Each row below is a small network's average activation on inputs in which a field has the value named, seen along a few directions.
Values that are neighbours, or in one group, have similar rows; names and order tell nothing.
In the rows, 500 means zero.
Random noise pushes rows far along 7 fixed directions. That doesn't count. These rows show it; they differ only by the noise:
[491 468 414 471 370 717 908 649 638 430 673 573 515 312 471 751 451]
[648 377 296 570 413 485 711 722 779 557 673 448 728 479 342 623 554]
[474 675 505 591 631 636 378  58 452 670 550 477 626 440 965 540 428]
[647 877 432 660 409 465 533 305 408 680 521 359 687 761 455 373 556]
[670 497 391 422 224 323 585 590 478 404 536 142 591 373 326 754 489]
[429 314 768 574 895 311 286 498 790 477 505 590 531 494 502 275 363]
[522 430 593 394 559 416 723 732 738 530 607 544 291 461 356 692 575]
[466 470 898 541 736 415 638 554 731 307 560 570 439 598 382 446 245]
[513 682 677 582 649 534 718 499 664 587 599 638 438 714 442 444 484]


Field Vez:
f3: [513 564 250 708 192 679 605 598 232 301 447 481 960 638 240 130 391]
f2: [516 604 772 548 522 365 387 596 336 353 367 515 445 863 277 151 434]
f6: [566 314 768 641 753 414 409 477 819 531 505 671 416 635 478 415 398]
f7: [612 249 395 491 346 516 703 619 768 347 714 338 749 318 463 833 381]
f5: [379 438 522 410 743 403 343 495 443 490 341 646 292 569 358 298 589]
f11: [498 210 662 486 468 555 565 760 695 304 475 452 505 324 440 598 332]
f4: [487 463 885 332 635 442 404 442 486 451 472 539 209 675 773 667 527]
f10: [461 657 481 310 286 213 360 721 102 358 324 358 127 550 144 485 732]
f12: [603 574 510 498 290 444 415 398 335 425 438 183 595 568 446 354 395]
f9: [493 522 206 475 402 558 465 473 400 626 437 614 578 502 475 554 624]
f1: [370 526 676 553 708 608 615 584 473 468 519 795 351 736 503 353 472]
f8: [538 404 526 630 690 490 597 624 722 425 511 708 629 799 340 428 356]
Vez is arranged as 3 separate groups.
- Which other values are in the same group as f10? Give them in the order they are listed. => f3, f2, f4, f1
- Which other values are in the same group as f11? Give them in the order they are listed. => f6, f7, f12

Field Dom:
h5: [460 456 733 371 553 347 344 621 460 507 361 455 245 520 370 296 588]
h11: [422 750 207 478 284 521 418 420  52 439 396 348 711 449 452 385 573]
h4: [423 773 476 537 641 689 644 373 569 774 572 818 289 569 627 422 672]
h9: [378 278 677 400 808 449 304 307 508 362 346 525 339 362 724 602 292]
h2: [487 456 605 491 420 463 569 600 504 431 521 421 535 378 407 532 440]
h3: [503 563 429 538 467 435 409 476 519 532 481 462 552 423 350 430 548]
h1: [648 675 260 362 247 456 542 325 221 584 558 290 335 592 621 923 661]
h6: [497 509 591 400 512 437 440 311 535 605 526 427 396 348 763 726 512]
h10: [388 341 586 496 622 663 571 665 698 517 550 742 448 493 546 271 540]
h7: [612 644 692 587 754 400 537 283 722 672 584 514 489 760 613 608 434]
h8: [577 566 607 404 375 391 516 585 432 535 505 272 250 621 499 649 613]
h12: [374 606 701 382 576 351 143 441 126 461 206 579 140 487 511 369 554]
Dom is arranged as 3 separate groups.
- Which other values are in the same group as h12? Give them in the order they are listed. => h11, h9, h1
- Which other values are in the same group as h10? Give them in the order they are listed. => h5, h8
